Each row below holds a small network's activations on one input, seen along a few directions.
In each table, some parts of the input vary, and every possible input appears once, in random order.
A made-up example of a description, with smaller parts first: line(4) and (point or line(9) or (values(3) and ring(8))).
Shared parts are said once, and a part with two or three values counts as separate values.
In the rows, zero is written as 128.

Other details of the inputs shift rows strongly along two fixed directions, in all tables alike. That doesn't count.

Rows:
R1: [136 148  86 154 163 101  53 157 153 176 154 121 120 150]
R2: [143 164  99 168 159 112  44 152 160 171 136 126 125 155]
R3: [ 60  71  65 125 161 191 126 140  89 136 120 106 114 161]
R4: [164 130 157 131 131  51 132 127 123 131 180 145 136  91]
R5: [110  91 139  81 106 152 195  67  80  79 131 139 128 110]
R6: [126 195 134 138 118 125  65 209 190 171  94  88 131 135]
R7: [ 77  90  74 115 140 216 123 111 107 112  95 118 108 185]
R8: [188 172 166 130 119  57 118  97 137 136 164 149 147  79]
R9: [195 163 179 125 114  78 131  94 147 119 148 166 147 100]
R10: [ 62  56  74 135 158 189 130 158  93 130 125 112 106 170]
R11: [ 65  76  84 139 152 206 126 146  96 127 105 114 113 166]
R12: [ 95 124 172  81  76 135 216 160 111  96  89  96 132  73]
R13: [176 158 168 129 122  51 126 106 129 131 169 147 147  75]
R14: [ 55  63  58 123 160 181 126 147  90 131 132 102 108 165]
R15: [115  81 152 114 114 129 208 109  78  90 126 143 131  89]
R16: [151 172  92 147 151 137  52 126 168 157 122 134 127 175]
R17: [111 203 121 156 131 127  69 172 198 174 112  80 128 160]
R18: [ 72  61  69 138 156 192 140 154  99 130  99 118 107 167]
R19: [161 161  95 163 147 125  57 143 176 157 112 138 125 163]
R20: [199 173 181 125 112  58 127  91 139 122 164 157 151  80]
R21: [137 145  94 160 165 107  54 163 153 174 152 124 117 156]
R22: [163 157  94 155 141 130  57 130 181 149 103 145 118 177]
R23: [ 67  92  64 118 147 212 122 116  98 121 108 107 117 167]
R24: [147 153  89 145 138 143  53 121 168 145 115 137 121 186]
R25: [124  82 156  95  98 155 194  77  90  74 123 152 130 121]
R26: [ 38 120  99 102 115 209 140 192 121 128  70  57 114 147]
R27: [156 158 103 152 144 140  50 129 176 152 114 143 121 178]
R28: [ 77 124 187  99  90 148 229 124 102  92 118  90 135  94]
R29: [138 138 100 165 161 115  56 169 155 174 146 129 117 159]
R30: [129  94 147 100 107 145 206  84  90  78 116 151 132 107]
R31: [ 88 118 187 106  86 143 243 127 111  90 104 104 133  91]
R32: [203 163 177 142 112  51 135 109 145 129 147 164 144  78]
R33: [ 83 117 197 104  92 151 230 131 105  93 116 103 137  93]
R34: [ 62  69  74 131 162 195 128 145  88 134 118 109 111 166]
R35: [189 172 164 112 113  68 130  78 138 120 159 157 149  92]
R36: [198 163 184 131 114  69 128 101 143 123 156 161 150  86]
R37: [144 154  81 140 138 139  50 115 168 148 119 135 121 182]
R38: [111  68 160 109 123 133 202 113  70  99 145 142 131  92]
R39: [184 135 166 138 121  41 147 130 132 132 165 156 135  81]
R40: [ 77 126 155  75  84 144 194 155 107 102 100  75 133  80]
R41: [120  88 162 110 114 145 195  99  79  94 132 141 134  94]
R42: [153 174 100 165 156 121  42 142 166 173 129 129 126 157]
R43: [201 147 172 123  97  70 142  85 150 103 135 171 140 107]
R44: [176 124 154 138 124  45 143 133 131 129 165 154 134  90]
Description of these inputs: line(4) and (values(2) or line(9)).
Changing only the line(4) part turns R14 into R44. The same change can be made to R5. Which row results?
Answer: R22
Changing only the line(4) part turns R25 into R37. The same change can be made to R6. Which row results?
Answer: R40
A walk changes only the line(4) part. It starts at R31 and steps to R33. List the rest of the walk in order.
Answer: R28, R17
Which other rows does R12 become when the values(2) part takes its other values? List them by row number.
Answer: R31

Rows:
R45: [166 221 133 179 124  97  29 203 231 192  97 111 127 153]
R46: [101 109  69 156 151 178  90 142 139 139  94 128 113 188]
R47: [186 208 117 149 131  90  41 134 193 170 123 132 132 146]
R48: [102 130  81 154 148 184  74 138 148 142 101 113 115 192]
R49: [180 174 170 109 106  78 123 102 145 118 138 145 142  85]
R50: [ 98 104 128  93 117 139 161 116  89 104 140 112 136  98]
R51: [180 179 182 117 113  40 127 110 143 135 173 144 149  78]
R52: [112  94  74 141 143 170  94 147 137 134 102 135 111 182]
R53: [ 84 112 159 112 110 132 197 174 112 114 109  91 129  97]
R54: [120 100 143 118 122 157 177 103  99  98 125 139 134 124]
R55: [119  72 124 116 127 129 172 124  86 105 141 141 117 115]
R56: [184 177 182 128 114  39 126 105 152 139 177 140 149  75]
R57: [125  83 135 116 123 146 176 106 101 102 114 150 128 121]
R58: [ 88 121  80 153 162 175  65 152 134 162 118 106 112 184]
R59: [112 116 142  96 111 154 176 100 105  96 121 127 128 126]
R60: [107  93 139 119 136 145 174 117  85 114 146 134 131 109]
R61: [190 181 181 128 106  64 130  96 163 125 151 147 146  95]
R62: [100 108 127  99 117 138 167 113  85 110 136 112 134 101]
R63: [116  75 130 120 136 133 175 121  87 111 139 137 123 111]
R64: [ 90 102  62 159 165 173  85 156 126 152 114 118 105 178]
Describe the family of inputs behind these rows.
Answer: values(2) and (point or line(9))
Changing only the values(2) part turns R59 into R51. The same change can be made to R52. Which row results?
Answer: R55
